Each row below holds a small network's activations on one input, seen along a few directions.
In each table, some parts of the input vary, and every possible input appears once, in random order.
Descriptions start from the smaller parts, as in this example, which fits no table here: one of 5 places around a ring, together with either a single point or one of 11 places along a line or (one of 3 separate values, together with one of 6 places along a line).
Shared parts are said once, and a part with two or three values counts as separate values.

Other details of the inputs vary at random and push rows far along three fixed directions, the same in every table; ignore that.

Rows:
row 1: [ 11  24 -50  30  -4   8 -70 -22  57  30  -1]
row 2: [-32 -29  -3   3   2  -7  34  33   2 -40  -9]
row 3: [-33 -21 -22  19 -22   7   5  37  32 -45 -11]
row 4: [ -9   7  48 -20   0   4  20  -3 -47  15  -4]
row 5: [ 16  -8  18 -20  51 -11  29 -22 -11  37 -12]
row 6: [-20  25  26  24 -38  25 -16  -3 -18  -3   0]
row 7: [-18  19  26 -11 -10  11  10   4 -36   0   0]
row 8: [ 35  34   6  24 -42  28 -37 -10  -8   4  13]
row 9: [ 69 -26  -4 -53  82 -37  20 -63   3  48  10]
row 10: [ 83  -5  22 -51  83 -28  12 -73 -23  69   5]
row 11: [ 16  12  14  13  11   8 -22 -27  17  36  -8]
row 12: [ -9 -42 -49  -8  51 -37  24  16  37 -14 -16]
row 13: [-24  37  33  38 -54  46 -21  10 -11  -3  15]
row 14: [-16 -23 -83  19   8 -23 -26  20  70 -21 -11]
row 15: [ 29 -30 -34  -9  31 -46  10   7  29 -18   9]
row 16: [-32 -19 -10  -4   7  -6  34  36  -2 -36  -3]
row 17: [  0 -40 -43 -29  63 -43  17  12  25   1  -9]
row 18: [ 18  45  -8  44 -75  45 -60 -27  17  -2  30]
row 19: [ 27  -6  38 -42  20 -10  40 -27 -45   7  22]
row 20: [ 24  43  -1  39 -67  39 -57 -22  12   4  28]
row 21: [-14 -29 -78  29  17 -15 -10  23  82 -25 -15]
row 22: [-18  12  48  -7  -8  10  31   0 -55   6   0]
row 23: [ -3 -45 -37 -26  52 -38  25  12  26  -7 -23]
row 24: [-34 -35 -18 -15   4 -20  44  42  -2 -33 -10]
row 25: [-25  36   7  29 -63  27 -40   9   3  -8   4]
row 26: [-40 -22 -34   6 -26 -11  -5  42  24 -50  -9]
row 27: [-13   0  46 -20  -1   5  15   0 -50   6  -4]
row 28: [ 44 -43 -60 -23  57 -38  10 -15  46  -5   0]
row 29: [-33 -23  -9  -4   1 -10  35  34   0 -43 -14]
row 30: [ -4 -38 -27 -13  38 -29  10   7  28 -10 -19]
row 31: [-18  10  50 -12 -12  11  17  -2 -56   6  -1]
row 32: [ 49 -14 -70  16  11 -16 -41  -8  70  -1   2]
row 33: [ -4   7  61 -17  12  13  33  -9 -49  12  -6]
row 34: [-16 -29 -12 -12 -26  -8  43  39  -8 -67  22]
row 35: [-31 -31  -5  -9  -1 -14  29  40   6 -41 -12]
row 36: [ 23  28  62  -8 -21   9  12 -10 -60   1  27]
row 37: [-19  20  72  -6 -19  23  39   4 -62   8   5]
row 38: [-21  20  65  -2 -18  25  31   8 -54   2   8]
row 39: [  4   9 -27  32 -61  19 -25  21  23 -42  19]
row 40: [-40 -19  -1 -18 -15 -10  27  42 -12 -48 -10]
row 41: [-34 -19 -16 -15  -2 -14  35  36  -8 -35 -10]
row 42: [ 66 -19  26 -63  85 -37  38 -58 -32  50   9]
row 43: [-10  18  16   9 -26  20 -26  -8  -8   8  -6]
row 44: [-21  23  49   0 -20  19  21   6 -46   1   4]
row 45: [ 12  12 -38  19  11   3 -44 -27  42  33 -10]
row 46: [ -3 -43 -46 -15  58 -38  23  20  41  -8 -12]
row 47: [-32  35   4  42 -63  40 -42  10  -5  -7  14]
row 48: [-15   3  52 -22 -10   9  18   7 -49   5  -3]
row 49: [ 17  -3  14 -17  52 -12   7 -25 -12  40  -2]
row 50: [-31 -35   1  -4   4  -7  31  34   1 -41 -10]
row 51: [ -7  12  56 -17   0  14  17  -9 -48  10  -7]
row 52: [ 38  15  36 -18   1   9  10 -25 -42   9  14]
row 53: [ 31  -6  40 -26  55 -10   7 -37 -11  52 -13]
row 54: [ 11  20 -32  25   3  12 -54 -25  39  35  -1]
row 55: [-17  31  23  28 -46  28 -25  -1  -6   1   0]
row 56: [  3  16 -35  32  -7   7 -36 -17  42  21 -10]
row 57: [ -6 -36 -61  19  34 -18  -8  16  67 -12  -6]
row 58: [ 15 -14   4 -27  56 -22  13 -24 -11  39 -10]
row 59: [  3  12 -40  29  -8   6 -49 -13  49  23  -5]
row 60: [ 74  17 -31  12  23  -5 -57 -54  40  49   4]
row 61: [ 73  -2  28 -39  52 -17   9 -33 -29  45   1]
row 62: [-14   8  43 -25 -11   2   9   8 -38   1  -2]
row 63: [-32 -26  -9  -3  12  -4  42  41   4 -38  -2]
row 64: [ 69  22 -26  14  10   2 -66 -74  50  62  21]
row 65: [-34 -20 -18 -11  -8 -18  30  41   0 -33  -6]
row 66: [-32 -22 -13 -20   6 -19  35  39  -4 -32  -6]
row 67: [-17  18  24  -8 -15  10   0  11 -27   3  10]
row 68: [ 80  42 -25  32  -4  20 -88 -66  42  62   9]
row 69: [-34 -25  -2   2   5  -5  39  35  -3 -37  -3]
row 70: [ 11  18 -27  18  -3  -2 -56 -28  37  30  -8]
row 71: [-13   9  31 -23   1   0  16   1 -36   0  -7]
row 72: [-44  -3 -50  41 -41  10 -10  41  45 -52  -6]
row 73: [ 31  51  24  29 -56  40 -45 -30 -20  12  23]
row 74: [-25  30   7  32 -54  31 -28   0 -11   3   3]
row 75: [-23  40  19  38 -60  36 -24   2 -10   2   4]
row 76: [-39 -25 -15  -6  -6  -8  29  48   0 -38   1]
row 77: [ 27  27  62  -6 -22   3   7 -10 -53   9  27]
row 78: [ 15  -6  40 -24  50 -10  34 -27 -34  41  -8]
row 79: [-31  31 -15  39 -66  26 -41  12  10 -13   4]
row 80: [  1 -23 -18  -5 -22  -3  31  51  -8 -64   4]
row 81: [ 12   5 -36  14  13  -2 -34 -25  37  34 -12]
Description of these inputs: one of 3 separate values, together with either a single point or one of 6 places along a line or (one of 4 places along a line, together with one of 5 places along a line).
The inputs of row 36 and row 77 match in every part but the choice among 3 separate values. If row 51 is changed in the same way as row 36 into row 77, which row does it become?
Answer: row 35
The inputs of row 18 and row 42 match in every part but the choice among 3 separate values. If row 56 is changed in the same way as row 18 into row 42, which row does it become?
Answer: row 22
Which other rows does row 17 become when the choice among 3 separate values takes its other values? List them by row number.
Answer: row 1, row 67
Which other rows does row 80 become when the place on the line of 6 takes its other values? List them by row number.
Answer: row 9, row 18, row 28, row 52, row 68
Which other rows does row 31 become when the place on the line of 5 takes its other values? List them by row number.
Answer: row 27, row 47, row 58, row 74
Which other rows does row 52 become when the choice among 3 separate values takes its other values? List them by row number.
Answer: row 39, row 73

Rows:
row 82: [ 15  36 -19  38 -35  17 -46 -20  28  15  10]
row 83: [ -2 -24  17 -23  52 -18  30  -1  -9  17 -22]
row 84: [ 43  29  -4  16   9  16 -36 -38  15  42  12]
row 85: [-31  14  15   5 -49  16  -2  30 -30 -32   0]
row 86: [ 23   0   3  -5  11  -3  -4 -31   4  21   3]
row 87: [ 18  -9 -41  14  14 -16 -41  -5  54  10 -10]
row 88: [-28   4  18   2 -32   5  16  32 -28 -26  14]
row 89: [ -5 -30 -23 -34  32 -28  22   2   3  -8 -11]
row 90: [-35 -30 -28   5   7  -7  20  25  31 -27 -13]
row 91: [ -6  19  23  21 -47  34  -6   0 -17 -21  18]
row 92: [ 36   4   5   1  14   3 -10 -19   5  23   0]
row 93: [ -6 -16  11 -22  50 -17  38   4 -12  19 -11]
row 94: [ 20  23  76 -19   3  10  21 -24 -72  25   3]
row 95: [-20  -3 -11   8 -24   3 -10  13  16 -27   9]
row 96: [-23 -16 -41  -7  -3 -17  10  33  13 -32  -3]
What is each input in this table made of?
Answer: one of 3 separate values, together with either a single point or one of 4 places along a line
The inputs of row 84 and row 91 match in every part but the choice among 3 separate values. If row 96 is changed in the same way as row 84 into row 91, which row does it become?
Answer: row 89
Which other rows does row 94 become when the place on the line of 4 takes its other values? List them by row number.
Answer: row 85, row 87, row 92
Which other rows does row 88 become when the choice among 3 separate values takes its other values? List them by row number.
Answer: row 87, row 95
